Each row below holds a small network's activations on one record, seen along a few directions.
After each row come some of the record's fields: Roze, Benel, Kekid, Mugan, Zazok.
Not every record has every field; a missing one is left out.
Other fields move the rows too, some of them a lot.
Strong random noise was added to every row along 2 fixed directions; ignore it. To show where, here is one row again and again, with new noise each time:
[-223  110   64   93   82 -172 -177  -45  217   98 -202 -178 -140 -215
  -35  -97  -89   -1  155]
[   8   60  109   69   91   19  -17  -77  150   43  -84 -107   24  -92
   13  -12  -54   98   36]
[-151  170  155  130  209  -46 -169   26  191    5 -215  -70 -109  155
  -13  -56 -108  -60  116]
[ 233  -16  123   29   53  180  154 -140   87   18   49  -70  191  -99
   57   66  -10  229  -80]

[  13 -117   79 -150  206  -40 -187   78  159  124  -90 -112  -77  189
  -78 -111  -18   56  162]
(Roze l3; Benel j1; Kekid s1)
[  98  174  164    7  138  203   74  194 -124 -167  116  291   83  548
  -30   58  -85  -92 -170]
(Roze l2; Benel j2; Mugan f1; Zazok g3)
[ -39 -279 -216 -180  141   -9 -159   32  -75  168 -208  -66   70   79
   68 -139  -60   24  128]
(Roze l1)
[  -8   31 -141   97  109    2 -190  -49  -63 -105 -200 -115   40  160
  143   -6   -8 -315  -41]
(Roze l3; Benel j1; Mugan f2; Zazok g3)
[-258   47 -129  142  102  -12 -231  107  -12    2 -245   42  -69  377
  -10 -134    3 -256  120]
(Roze l4; Benel j2)
[ 138 -182  -92 -144   91  -65  -60 -149  123  235  -75 -216  103 -214
   61  -31 -130  249   41]
(Roze l3; Benel j2; Kekid s2)
[ -65 -143  -21 -158  184 -214 -116  -38  130  183  -57 -192 -123 -161
  -93  -59  -57  129  155]
(Roze l3; Benel j1; Kekid s2)
[ -63  -54   62  -52  249  -59 -166   57    8   78 -124   91  -45  377
  -37  -58  -25 -101   76]
(Roze l4; Benel j1)
[-145  106  113   32  -66  115   47  206  -51 -158   97  369 -175  471
  -57   79   43 -146  -85]
(Roze l4; Benel j2; Zazok g1)
[  69 -111 -116 -290 -118  100  196   61 -113   12  110  125 -118 -135
   17  -68  169  138   49]
(Roze l1; Zazok g3)
[  20 -420 -358 -189 -290  343  172  139 -240   63   36  173  100 -244
   32  -18  239  149   30]
(Roze l1; Zazok g4)
[-347  326   35  111 -137 -649 -298 -101  279  111 -227 -376 -228 -456
   18 -108 -188 -190  143]
(Roze l3; Benel j2; Kekid s1; Mugan f2; Zazok g3)
[ 358 -269  -75  -81  -11  278  197 -200 -140   40   86   -6  415   97
  112   57   15  197 -222]
(Roze l4; Benel j2)
[ 225  -12   94 -166  306   68   11  145  126   57  112   49  -32  415
  -52    6 -118  188  -56]
(Roze l3; Benel j2; Kekid s2; Zazok g1)
[  62  -67  -40   97  -69   61   71 -140  -74   -1  -41   12  210  102
   37   37  -56    8 -114]
(Roze l4; Benel j2)
[ -71  233  135   20   23   86   14   74   28  -45  165  103 -136  -50
  -63   38   91   -8  -41]
(Roze l3; Benel j1; Kekid s2; Mugan f1; Zazok g3)
[ 302 -186  -13  -53   54 -116  -73  -59   60   51   11 -271  110 -272
  116  -20 -170  181  -53]
(Roze l3; Benel j2; Kekid s1; Mugan f2; Zazok g3)
[-169  284  221  124  173  -41 -228  206  137  -50  -87   99 -219  437
   89  -51  -74 -188   50]
(Roze l3; Benel j2; Kekid s1; Mugan f1; Zazok g3)
[-179   -8 -110 -104 -258  -57   88  104   24   34  191  228 -230 -284
 -142  -62  304   30  118]
(Roze l4; Benel j1; Zazok g1)
[ -34 -126    9 -172  295  -91 -165  223  182  153 -117  -15 -166  255
 -128 -195  -46  -15  154]
(Roze l2; Benel j1; Kekid s1; Zazok g1)
[ 341 -154  -97 -123  -77  171  186 -180 -100 -135  153 -126  322 -171
  185  116   95   56 -263]
(Roze l3; Benel j1; Mugan f2; Zazok g3)
[ -21  279  144   14 -291 -399   23  -93  149  190  108 -157 -183 -693
  -75  -82  -60  180  105]
(Roze l3; Benel j2; Kekid s1; Mugan f2; Zazok g2)
[ 220 -180   34 -227  325   18 -113  -33  138  229  -24  -71   51  106
   35  -45 -104  248   73]
(Roze l3; Benel j1; Kekid s2)
[ -98  217   86  196 -279   94  205  -54  -55 -167  159  194  -21 -381
  -61  275  183    9  -82]
(Roze l3; Kekid s2; Mugan f1; Zazok g3)
[ 331  123  207    9  -59   93  244   21 -173 -188  193  294  143  124
   44  171  117  127 -243]
(Roze l3; Mugan f2; Zazok g3)
[-126  289  173  210  313   10 -213  133   52  -50 -327  -69    4  659
   12   90 -284 -273   32]
(Roze l3; Benel j2; Kekid s2; Mugan f1)
[-262  164  -64  223  299  -20 -381  150  -55 -251 -386  -22   -1  609
  148  -37 -301 -564   32]
(Roze l3; Benel j2; Mugan f2; Zazok g3)
[ 102  105   97  100  143 -101 -175 -120   16   51 -156 -277   67   -6
   81   78 -233  -11  -38]
(Roze l3; Benel j2; Kekid s2; Mugan f2)
[ 259 -206  133 -377  318  -41    2  181  195  199  199   58   -5  103
    1 -193   20  401   52]
(Roze l3; Benel j1; Kekid s1; Zazok g1)
[ 158   13    4  180 -156   20   45 -222 -185  -67  -72  -61  245 -100
   91  142  -48  -97 -201]
(Roze l3; Benel j2; Mugan f2)
[-125 -346 -352 -117  104  -19 -141  107 -120  141 -285  -85  -23  -57
   55 -207   30   -5  152]
(Roze l1)
[-212 -108 -142  -49  -29  -67  -27  170   44   92  -60  177 -207 -122
 -111 -142  187  -78  115]
(Roze l4; Benel j1; Zazok g1)
[ 139 -166   -7  -48 -106  -40  173 -163  -72  117  158   53  138 -235
  -30   83   75  171  -63]
(Roze l4)
[ 333 -273  -82 -169   71  124  107   30   45  120  138 -133  183   58
   50  -21   -8  296 -110]
(Roze l3; Benel j2; Kekid s1; Zazok g1)
[-185  -16 -174  112 -225 -292 -239 -248  -76  100 -313 -368   97 -538
   73  -52 -111 -169  -30]
(Roze l3; Benel j2; Mugan f2)
[ 661 -446 -209 -232 -210  290  372 -291 -198    0  210 -143  572 -564
  173  102  171  346 -309]
(Roze l3; Benel j1; Mugan f2; Zazok g3)
[-345  -12 -126   80 -297 -182  -91   60   41    6  -77  140 -170 -258
  -99  -31  122 -110  113]
(Roze l4; Benel j2; Zazok g1)
[ 143  -21  -79   40 -104 -197   39 -263  125   70  -23 -436  217 -668
  107  101 -100   92 -139]
(Roze l3; Benel j2; Kekid s2; Mugan f2; Zazok g3)

Which values does each new row have?
[ -11  -85 -141 -229 -192    1  129   44  -64   92  110   15  -11 -275
  -30  -72  117  154  112]
(Roze l1; Zazok g3)
[-557  282    4  237 -151  -54 -271  205 -121 -219 -257  181 -325  192
  -26  -98   46 -413  113]
(Roze l3; Benel j2; Mugan f1; Zazok g3)
[ 58  48 104  -5 116 -14 -34 -45  93 134 -53 -66 -66 223  21 -88 -42  62
  76]
(Roze l3; Benel j2; Kekid s1)
[ 114  234  267  106  473 -139 -283 -104  235  -28 -308 -330  103  611
   94   81 -354 -193  -67]
(Roze l3; Benel j2; Kekid s2; Mugan f2)
[-234   -7  -42 -105  127   73 -111  331   78  -39  -24  327 -237  339
 -100 -171  126 -168  123]
(Roze l4; Benel j1; Zazok g1)
[  52 -230 -133 -113  139  244  -10  128 -134  -60 -103  157  166  363
   71  -72   65   30  104]
(Roze l1)
[   3   -2  143  -63  231  -19 -136  205  171   21   10  163 -208  342
  -89  -46  -28  -57  161]
(Roze l3; Benel j1; Kekid s1; Zazok g1)
[ 257   20  168 -139  336   97  -55   12  129  111   97  -29   13  428
  -81   20  -32  161    6]
(Roze l3; Benel j1; Kekid s2)
[ 154  -78  159  -12   -8  104   41   10   44    4  182  -34  103 -150
   60  104   -7   80  -54]
(Roze l3; Benel j1; Kekid s1; Mugan f1; Zazok g3)
[ 322 -529 -352 -180 -335  386  299 -131 -277   71   93   22  354 -408
  109   58  216  266  -81]
(Roze l1)
[-295   94  -65   36 -207  -51  -58   77  -77  -17 -105   42 -170 -148
  -80  -80    2 -169   36]
(Roze l2; Benel j2; Mugan f1; Zazok g3)
[ 452 -409 -132 -221  162  413  241  -54 -236  -15   81   66  406  295
  163   17   29  251 -125]
(Roze l1)
[ -28 -297 -267 -240 -129   65   34  100 -116  106  -15  108  -63 -232
   39 -113  114  131   13]
(Roze l1; Zazok g1)
[ 259 -174  -23   -7   66  292  183 -124 -139  -76   37   65  303  293
   78   14   18   90 -169]
(Roze l4; Benel j2)
[  69  159   51  107 -216  197  204 -100   -1 -146  134  130   77 -202
  -42   98   93   -7 -195]
(Roze l3; Benel j2; Kekid s2; Mugan f1; Zazok g3)
[ 277 -374 -298 -138  -71  375  166   11 -241   64   15   74  281   69
  113   29  138  130  -30]
(Roze l1)
[-233 -111 -209 -170  124  -37 -266  306  -15    2 -149  108 -174  299
   85 -138   39 -149  196]
(Roze l1; Zazok g3)
[-182 -185 -376 -111 -290  -35   28   82  -97  136  -28   -1 -121 -531
   29 -176  226   43  218]
(Roze l1; Zazok g3)
[ 182   89  140 -166  212  139  117   38   67  -18  293    4   29  136
  -26   41   41  207   -8]
(Roze l3; Benel j1; Kekid s2; Mugan f1; Zazok g3)
